A small network was trained on made-up records. Each row is its average activation on records with the value named, seen along a few directions.
Values that are neighbours, or in one group, have similar rows; names and order tell nothing.
(in the rows, 500 means zero)
Strong random noise was added to every row along 7 fixed directions; ignore it. To show where, here is one row again and again, with new noise each time:
[621 354 199 444 516 449 573 608 484 525 377 389 434 619 497 534 570 302
 564 575]
[458 417 342 652 612 511 417 673 301 652 500 432 351 556 471 485 243 471
 667 362]
[763 884 812 690 211 882 465 377 522 419 893 417 754 175 298 513 570 600
 736 824]
[179 634 624 329 518  88 345 721 489 381 250 684 256 221 739 385 336 366
 498 286]
[676 536 508 488 699 667 339 554 437 716 484 443 533 519 338 575 415 330
 160 728]
[374 645 497 536 488 533 644 743 412 315 468 491 490 548 563 410 413 485
 555 781]
[234 662 873 638 590 417 402 514 385 392 476 781 580 343 480 453 328 639
 433 454]
[467 359 253 513 354 288 684 602 466 375 429 495 362 521 533 430 484 438
 881 333]
[676 513 469 463 597 540 124 437 528 685 390 403 579 341 571 704 717 277
 432 521]


Field Voz:
u9: [471 643 674 487 528 694 447 520 406 423 682 555 442 368 490 561 323 643
 300 780]
u12: [514 580 506 564 523 516 836 626 567 457 614 488 427 635 335 283 297 645
 484 630]
u10: [508 200 399 775 507 609 681 382 472 491 615 458 642 811 398 492 538 762
 614 283]
u8: [489 318 223 313 498 355 741 489 667 327 345 470 571 766 616 487 804 556
 504 507]
u4: [129 680 746 480 379 199 794 608 613 188 411 786 423 369 557 202 404 700
 653 437]
u14: [201 645 503 711 386 550 796 675 434 322 645 471 432 734 562 173 342 727
 690 604]
u1: [451 424 427 436 478 487 570 542 412 582 615 432 240 504 470 487 289 441
 627 346]
u16: [291 588 437 486 493 356 359 798 521 457 350 437 314 412 857 408 386 430
 727 419]
u3: [565 512 381 374 499 653 683 527 501 467 434 389 649 773 539 544 595 468
  84 701]
u7: [504 303 478 540 459 426 537 303 545 501 575 640 517 557 385 532 462 740
 543 104]
u13: [542 723 488 170 257 466 712 726 506 445 734 426 187 241 531 386 212 329
 517 559]
u11: [644 322 398 642 512 652 627 384 413 587 615 487 455 690 372 556 415 565
 631 482]
u15: [391 420 523 427 542 287 474 497 459 512 331 591 379 507 569 400 444 405
 472 392]
u5: [401 492 603 582 506 661 394 336 405 525 587 437 732 583 527 632 638 740
 521 386]
u2: [361 314 313 499 430 264 648 484 670 364 306 493 463 592 637 422 615 464
 715 399]
u6: [432 902 867 422 454 642 513 654 410 440 688 575 415 323 353 315 148 559
 292 798]
Voz is arranged as a line.
Which values are neighbours of u11? Give them in the order they are listed. -> u1, u6
Which values are neighbours of u9? Give them in the order they are listed. -> u13
Which values are neighbours of u5? Give them in the order they are listed. -> u3, u7
Which values are neighbours of u12? Give them in the order they are listed. -> u4, u14

Field Noko:
b6: [435 378 508 559 530 476 597 427 469 450 459 558 631 651 512 522 571 628
 455 428]
b1: [392 398 510 509 600 393 517 453 491 465 359 637 541 589 494 514 524 513
 427 454]
b9: [526 476 414 434 455 482 655 563 469 407 465 521 390 561 438 482 434 342
 533 679]
b4: [597 399 485 800 635 862 660 400 381 489 626 470 805 853 315 608 599 686
 494 847]
b8: [611 331 127 376 748 508 433 732 443 870 458 281 216 711 442 480 253 349
 184 349]
b3: [393 459 430 424 522 348 356 522 535 495 302 458 467 456 717 565 652 374
 573 430]
b7: [407 505 410 468 669 540 357 613 497 516 342 402 580 617 745 591 667 497
 367 592]
b2: [569 442 357 529 596 626 541 641 383 577 496 416 403 668 449 493 339 395
 483 657]
b5: [386 720 723 568 460 584 580 548 499 351 612 560 593 416 510 398 444 665
 449 680]
Noko is arranged as 3 separate groups.
List the group mates of b5, in the order listed. -> b6, b8, b7
List the group mates of b4, in the order listed. -> b1, b3

Field Vit:
k8: [449 480 517 506 598 553 378 459 424 475 422 501 596 561 594 662 647 489
 450 595]
k7: [382 466 639 430 484 344 662 426 535 392 458 700 511 482 421 448 460 569
 308 387]
k9: [592 520 502 565 489 606 461 478 489 608 618 425 512 494 425 461 418 571
 521 456]
k2: [616 542 416 310 374 451 474 476 599 438 474 416 476 366 595 570 693 320
 495 571]
k10: [579 542 522 574 568 589 118 438 485 730 540 370 561 359 597 639 588 509
 573 298]
k12: [440 441 500 541 395 384 675 449 489 344 449 624 510 538 470 453 515 534
 679 450]
k3: [469 467 542 592 512 542 507 427 481 480 532 531 622 557 501 543 587 607
 505 436]
k14: [553 449 520 436 503 443 504 435 504 510 452 557 484 485 429 530 484 382
 423 536]
k11: [470 488 586 687 555 613 473 468 402 533 576 562 551 562 412 489 375 619
 614 477]
k5: [522 518 484 542 459 491 566 504 522 522 565 509 477 514 422 416 431 561
 542 450]
k13: [432 261 301 594 573 407 596 500 455 550 411 530 468 695 477 460 454 568
 610 324]
k6: [464 616 516 465 516 498 420 605 541 512 476 457 431 435 579 442 449 466
 497 557]
k16: [468 483 549 495 524 494 451 474 481 499 522 515 515 473 509 582 525 521
 464 463]
k1: [428 511 570 502 532 420 551 535 513 464 467 591 442 488 467 417 417 495
 454 508]
k15: [459 512 452 439 497 505 512 614 448 526 543 450 381 479 540 472 362 495
 497 455]
k4: [492 462 421 442 515 406 597 579 546 478 414 491 404 527 521 420 470 427
 483 535]
Vit is arranged as a line.
Going along Vit from k14 by way of its neighbour k12, in what order are k9, k11, k1, k15, k4 met? -> k11, k1, k4, k9, k15
Which values are neighbours of k13? Give them in the order they are listed. -> k5, k6
Which values are neighbours of k2? Give them in the order they are listed. -> k8, k16
